Each row below holds a small network's activations on one input, seen along a few directions.
Each table varies a few parts of the input and shows all the possible inputs, shuffled.
Descriptions start from the smaller parts, as in this example, which fits no table here: one of 4 places along a line, together with either a single point or one of 11 places around a ring or (one of 2 separate values, together with one of 8 places around a ring).
Shared parts are said once, and a part with two or three values counts as separate values.

Other details of the inputs shift rows strongly along two fixed directions, in all tables alike. That doesn't count.

A family of inputs:
R1: [ -5  -2  15   7  14  49  58   8 -19  48  63]
R2: [ 25  19  -3 -51   4 -64 -13  14  31 -39 -32]
R3: [-24 -21  -7  28 -33  14 -32  -4  18   7   9]
R4: [ 26  31  -9 -38   5 -53 -22   1  30 -31 -43]
R5: [ 12  -8  22  29  18  53  50 -20 -58  38  29]
R6: [ 20  36 -16 -27  53   1  40  17 -75  29  -9]
R7: [ -7 -28  12   8 -33   8 -16 -20  44   0  26]
R8: [-11 -19  19  23 -35  11 -17 -21  35  -7  12]
R9: [ 28  57 -13 -40  48  -7  49  25 -34  21  -3]
R10: [ 41  55   0 -26  50  -6  51   3 -46  10  -9]
R11: [-10 -43  17  37 -30   7 -21 -19   3 -11 -10]
R12: [-28 -39  -5  29 -28  10 -38  -6  -2   7  -2]
R13: [ -9  -5  24   9  12  46  65  14 -25  39  61]
R14: [ -6  11 -23 -27  28 -36 -26  15   0 -48 -45]
R15: [-30 -39  -3  30 -28   9 -36  -4  -3   4  -2]
R16: [-23 -21   3  21 -34  13 -22   0  33   5  13]
R17: [ 11  32  -8 -23  53  -6  56  24 -82  17 -13]
R18: [ 10  27 -17 -37   5 -55 -20  28  23 -27 -43]
R19: [  8  25 -27 -27   6 -48 -32  21   9 -20 -43]
R20: [ 39  47   8 -51  47 -17  62  14 -31   4   8]
R21: [ -5 -27   7   7 -33  10 -17 -23  47   5  26]
R22: [ 29  32 -16 -39   5 -50 -26  -4  34 -24 -42]
R23: [-20 -19  -2  20 -34  15 -25  -3  35   9  14]
R24: [-35 -42   1  32 -29   6 -29  -1  -6  -2  -5]
R25: [ -4 -19   6  31 -31  15 -27 -27  27   0   6]
R26: [-25 -22   7  23 -35  11 -19   3  31   0  12]
R27: [ 45  35  -1 -22  54   1  48  -1 -65  20 -15]
R28: [ 40  55   2 -25  50  -7  54   4 -48   8  -9]
R29: [ 18  52 -10 -27  48  -8  53  28 -58  13  -7]
R30: [ 12  28 -21 -38   6 -52 -24  25  25 -23 -42]
R31: [ 15  17 -18 -50  10 -61 -21  32  36 -22 -30]
R32: [ 40  48   6 -51  47 -16  60  12 -29   7   9]
R33: [ -9 -17  14  22 -34  13 -19 -24  37  -3  13]
R34: [ 20  18 -30 -52  10 -55 -26  23  43 -11 -29]
R35: [-39 -35  -1  28 -11  22 -30  -8  11 -25   4]
R36: [-28 -23  -2  31 -33  11 -28   0  16   1   7]
R37: [-34 -32  -6  26 -10  26 -35 -12  14 -18   7]
R38: [ -9  -6   2  22  17  53  37  -3 -66  49  35]
R39: [  2   7  30  31  10  48  63 -13 -46  24  38]
R40: [ 22  29  -2 -36   3 -58 -14   8  24 -40 -45]
R41: [-32 -40  -1  30 -28   8 -34  -3  -4   2  -3]
R42: [-17  -9  11  26  17  48  47   2 -70  40  31]
R43: [-12 -23  17  35 -34   8 -18 -19  21 -13   3]
R44: [-23 -34  11  12 -31   5 -14   9  40   2  25]
R45: [ -4  11   7  15  11  57  51  -1 -27  50  50]
R46: [ -7 -41  15  36 -28   9 -26 -21   5  -7  -8]
R47: [  2  11  34  20   8  51  66 -13 -33  28  48]
R48: [ -4  -2  12   6  14  50  57   6 -17  50  63]
R49: [ -9 -29  17   9 -34   6 -14 -16  42  -5  26]
R50: [-16   0   0  20  33  68  38 -10 -46  24  42]
R51: [-11 -45  18  38 -31   6 -18 -18   2 -13 -11]
R52: [ -8 -28  15   9 -34   7 -15 -18  43  -2  26]
R53: [  9  25 -29 -27   6 -47 -33  19  10 -18 -42]
R54: [-28 -24  10  24 -37   9 -15   6  28  -5  10]
R55: [-22  -3   8  23  33  64  45  -5 -51  16  40]
R56: [ 32  45 -15 -52  52 -13  50  27 -20  27   9]
R57: [-29 -30 -13  23 -11  29 -38 -15  17 -12   8]
R58: [ -6 -27   9   8 -33   9 -16 -21  46   2  26]
R59: [-16   5  14  28  10  48  56   7 -52  33  40]
R60: [  1  15 -31 -30  28 -30 -37   9   7 -38 -41]
R61: [ 12  25 -33 -28   5 -45 -36  16  12 -14 -41]
R62: [-11 -22  16  35 -33   9 -20 -20  22 -11   4]
R63: [ 32   6 -15 -21  10 -41 -32  -5   0 -19 -53]
R64: [ -5 -41  13  35 -28  11 -28 -23   6  -4  -7]
R65: [ 29  27 -16 -25   7 -48 -29  -3  20 -26 -46]
R66: [ 24  30  -5 -37   4 -56 -19   5  27 -36 -44]
R67: [-35 -33  -4  26 -10  25 -33 -10  13 -20   6]
R68: [ 29  44  -8 -50  52 -15  54  32 -25  20   9]
R69: [  6  23 -24 -26   5 -51 -27  23   7 -25 -44]
R70: [ -7 -20  10  33 -31  12 -25 -24  25  -4   6]
R71: [ -8 -42  16  36 -29   8 -23 -20   4  -9  -9]
R72: [ 28  32 -14 -39   5 -51 -25  -2  33 -26 -42]
Each input here is: one of 8 places along a line, together with either a single point or (one of 2 separate values, together with one of 4 places along a line).
Changing only the place on the line of 8 turns R50 into R57. The same change can be made to R6. Which row results?
Answer: R38
List by row number the other rows that have the place on the line of 8 in common with R36.
Answer: R8, R28, R30, R41, R46, R49, R67, R68
Change only the choice among 2 separate values in R29. List by row number the other rows that result.
Answer: R43
Change only the place on the line of 8 in R27. List by row number the other rows that result.
Answer: R5, R11, R46, R51, R63, R64, R71
Change only the choice among 2 separate values in R65. List by row number the other rows that result.
Answer: R3
List by row number the other rows that have the place on the line of 8 in common with R53.
Answer: R5, R7, R9, R12, R33, R48, R60, R70
Change only the place on the line of 4 in R52. List by row number the other rows that result.
Answer: R4, R10, R64
